Here are a small network's activations along a few directions, averaged over the inputs that share one value of a field.
Values that are neighbours, or in one group, have similar rows; names and order tell nothing.
Strong random noise was added to every row along 2 fixed directions; ignore it. To show where, here is one row again and again, with new noise each time:
[ -83 -208  266  -38   70 -126   99  -86   -6   -1   32  177 -239   44
   83   68]
[-108 -204  339  -12   75 -112  139    0   60  -29   74  195 -350   45
  151    5]
[-195 -171  584   85   81  -58  279  312  303 -132  212  243 -736   50
  384 -233]
[  -4  -83   19  -54  -37 -129  -20 -223  -89   20 -117    4   44   53
 -136   65]


VEFAZ, 16 values:
letu: [ -76 -119  158    9    6 -100   35  -94   58  -21    9   55 -122   41
   10  -39]
zop: [ -29  116   19   23 -146  -91   75   19   19  -49  -55  -25   90  -34
 -150  -46]
pem: [  46 -435  141 -198  166 -293  -96 -415 -190  262   81  189  292  105
  -54  384]
ves: [-158 -196  279  -43  144  -34  295  106  -50  -31  204  308 -408 -152
  174  219]
gev: [ -32 -125 -160   85  218  297 -243  109   59  -79  -71   50 -332   26
  248 -118]
mit: [-125 -365  100  -36  214  110   45   67  -65  -79  102  391 -405 -157
  247  171]
nef: [ -68 -253  311 -104  110 -268  118 -190 -158  177  272  220  166   27
   74  335]
dovol: [  67  209 -298  -23   13  259  115  136 -270   26   29   89  191 -255
  -24  282]
teter: [  38  347 -159   26 -118  141  104  192 -113    0    8  -47  264 -132
  -35   92]
tevid: [  66 -151  213   28  182  -12 -180  -15  312  110  164 -100 -122  282
  304 -268]
pab: [  77  136   36  -57   -3  -12  143  131 -131   73  105   80  288  -61
    3  262]
duru: [ -13   16 -142  117   94  154 -206   -3  146  -66 -116 -122 -155   72
   61 -227]
gufit: [-144  270  -30  201 -177  248  166  572  339 -284   26  -40 -456 -242
  118 -464]
reze: [  -7 -445  313  -65  391    3  -72 -135   53   92  159  241 -300  163
  365  107]
sikun: [ 176  517   34   67 -243  -23   95  337  109   55  219 -315  355  124
   11 -190]
kan: [ -68 -162   18  -23   26  -22   45    6   11  -80  -86   57 -217  -92
  -50   37]
VEFAZ is arranged as a 4 by 4 grid.
What is the length, in steps, of the shortest route from nef to duru?
> 4
Each value of VEFAZ is a pair of two hidden parts, and every pair occurs once (4 first parts, 4 second parts).
Changing only the second part turns ves into kan. nef has the same second part as ves; what does that change turn nef into?
> pem
Changing only the second part turns gev into dovol. tevid has the same second part as gev; what does that change turn tevid into?
> sikun
Changing only the second part turns reze into pab. duru has the same second part as reze; what does that change turn duru into?
> teter

BITA, 16 values:
mepiv: [  18 -111  277  105   78 -216 -188  -92  306  102   64 -193   90  375
  123 -224]
liri: [-167  194  240  177 -162  127  303  499  324 -289   46   77 -592 -119
  160 -373]
mek: [  64 -489  115 -176  331 -136 -291 -550 -120  221  -51  119  185  207
   65  308]
zam: [  13  136 -424   31 -202   26 -190 -232  -86  -77 -360 -208  226  -41
 -406 -125]
pekes: [  21  159 -207   47  103  344  106  297 -136  -84   71   72  -75 -234
  140  154]
nar: [ -68  338  136  156 -278 -188   32  232  348 -101   -4 -374  -88  179
 -134 -589]
puf: [ -95  377  153  187 -319  -57  154  363  466 -227  -62 -309 -381   85
  -45 -731]
nife: [  38 -282  198 -211  245 -120  197 -219 -425  320  308  421  401 -126
  124  761]
nelog: [  37  -67  424 -138  132 -156  252  142 -151  239  466  250  248  -20
  289  401]
zefi: [   9  259   90   58 -285 -190  130  101  108  -52   56 -183  175   73
 -174 -190]
peb: [ -95 -121   49  -27  104  128  174  190  -68 -136   26  251 -390 -197
  142  171]
pago: [  26   73   18  -32 -131 -161  102 -117 -116   33  -27   29  190  -37
 -203  124]
vuzos: [ -24 -275  136  -26  220  131 -107  -17  244  -52   35   77 -500  107
  345 -202]
fivop: [ -33 -394  -61   28  330  219 -291  -46   38   -8    9  207 -411   55
  320  -42]
vibun: [ -24  -79 -268  -25  -10   91 -115  -23  -73  -73 -202    2 -182 -105
 -106  -29]
firo: [  39  136 -154    6   18  237  108  114 -195    7   48   96  130 -209
   25  258]
Each value of BITA is a pair of two hidden parts, and every pair occurs once (4 first parts, 4 second parts).
Changing only the second part turns liri into vuzos. peb has the same second part as liri; what does that change turn peb into?
> fivop
Changing only the second part turns zam into firo. puf has the same second part as zam; what does that change turn puf into?
> nife
Changing only the second part turns mepiv into zefi. mek has the same second part as mepiv; what does that change turn mek into?
> pago
